Each row below holds a small network's activations on one input, seen along a few directions.
Each table varies a few parts of the input and shows all the possible inputs, shuffled.
A made-up example of a description, with smaller parts first: one of 8 places around a ring, together with either a single point or one of 9 places around a ring or (one of 2 separate values, together with one of 6 places along a line).
Shared parts are said once, and a part with two or three values counts as separate values.

Other details of the inputs vary at random and push rows far along two fixed directions, the same in every table; ignore that.
These rows show it; all are for the same input, with only those details redrawn:
[-11 -15  25  25   3 -19 -20   9  -1  22   5  -7 -23  24]
[-56  19  35  23  29 -10 -36  16 -46  -7 -23 -45   7  39]
[  54 -102    2   62  -16  -27   35   -5   41   50   10    9   -3   16]
[-54   3  50  40   4 -17 -61  41  -8 -13 -11 -64  16  14]
[-67  36  46  21   4 -16 -22  25 -36 -15 -42 -67   4  34]
[  5 -19   4   7   9 -37   3  -4  -9  26   0   1 -22  35]
[-58 -24  41  75   3  12 -17  54   7  -2  11 -93  29  12]
[ 36 -57   3   9   3 -64   9 -18   9  46   3  40 -32  13]

Rows:
x1: [-41  50  13  32 -48  66  10  50  45 -66  12 -38  90 -12]
x2: [ 36 -39 -27  33 -12 -67  21 -51  44   7   7  41  14  27]
x3: [ 25 -35 -13 -42  51   1  12 -17 -33   2 -34  53 -79  25]
x4: [-13  -1  22  46 -13  75  -3  78  11  -8  20 -98 -13 -74]
x5: [ 15 -43  -3   5 -40  54  63  58  46 -42   4   8  40 -45]
x6: [ 31 -25 -20  66 -56  -6  20 -32  48  18  42 -37  50 -55]
x7: [  15   11  -65 -118   29   16  -10  -55   34   67  -39   33   23  -14]
x8: [ 60  27  -5 -95 -41  -3 -11 -26 -62  55  16  92 -23  27]
x9: [ 61 -63 -54  33 -65 -28  55   9  43  33  68  25  73 -15]
x10: [ 37 -37  -5  -7  22 -52  -7 -22  -5  37   7  52 -39  28]
x11: [-26  12  36 -18 -30  71 -26  97 -38 -28 -13 -32  18 -25]
x12: [-65 123   3 -75  79 -20 -81 -67 -37 -98 -22  60 -13  43]
x13: [ -61  109   11 -111   75   14    0  -33  -49  -79  -52   29  -65   40]
x14: [ 47  -2 -44 -27  22  35  66 -40  19  -1  14  45 -46 -61]
x15: [-29  53  -1  29  -1  17 -27  12 -65  16  -8 -61   1 -32]
x16: [ 58  21 -53 -15  -9   4  29 -79  43 -21  23  54  -6 -41]
Q: What do these inputs look like to the network?
A: either a single point or (one of 3 separate values, together with one of 5 places around a ring)
Q: A walk changes only the place on the ring of 5. It starts at x8 and steps to x9. List the rest of the walk in order.
A: x1, x5, x11

Rows:
x17: [ 22 -51   6  14  10 -18  16   1   5  21 -10  16 -40   6]
x18: [ 14  -7 -12  10  16  10   9   6  20 -33  -3  19   2 -27]
x19: [-13  51   0 -62  43 -40 -32 -56 -44  -1 -15  60 -54  59]
x20: [-56  76  -6 -19  11  -5 -29 -21 -21 -32 -11 -15  10  10]
x21: [ 76 -76 -40  31 -33 -34  65 -26  66  43  46  61  23 -10]
x22: [  1 -39  -9  73 -27  34  24  43  60 -20  21 -60  44 -55]
x23: [ 12 -25  -6  13  -8 -12  22 -14  45 -20  15  -3  16   9]
x24: [ -4 -74  24  46  -8  39  26  59  57  -2  -8 -56  19 -42]
x25: [-85  70  48  -5  -6  18 -56  49 -73 -25 -22 -75   6  18]
x26: [  37   38  -35  -85   34  -48   -9 -102  -52   37   -6   97  -61   60]
x27: [ 17 -17   1   1  -1  20  -2  25   2  11   2 -11   7 -26]
x28: [-34  56  17 -51  11  24 -29  21 -55  -3 -25  -2  -3  -6]
x29: [-44  51  15  27 -10  46 -19  49 -10 -43   1 -48  53 -24]
x30: [-16   7  24   6  -4   8  -9  14 -18  12 -11 -43 -18   8]
x31: [ 74 -61 -28   1 -27 -43  23 -47  17  57  25  61  -4  21]
Q: What do these inputs look like to the network?
A: one of 3 separate values, together with one of 5 places around a ring
Q: The inputs of x17 and x24 match in every part but the place on the ring of 5. If x25 is changed in the same way as x17 into x24, which row does it become?
A: x28
Q: Which other rows does x30 become when the place on the ring of 5 takes its other values? List them by row number.
A: x20, x22, x26, x27
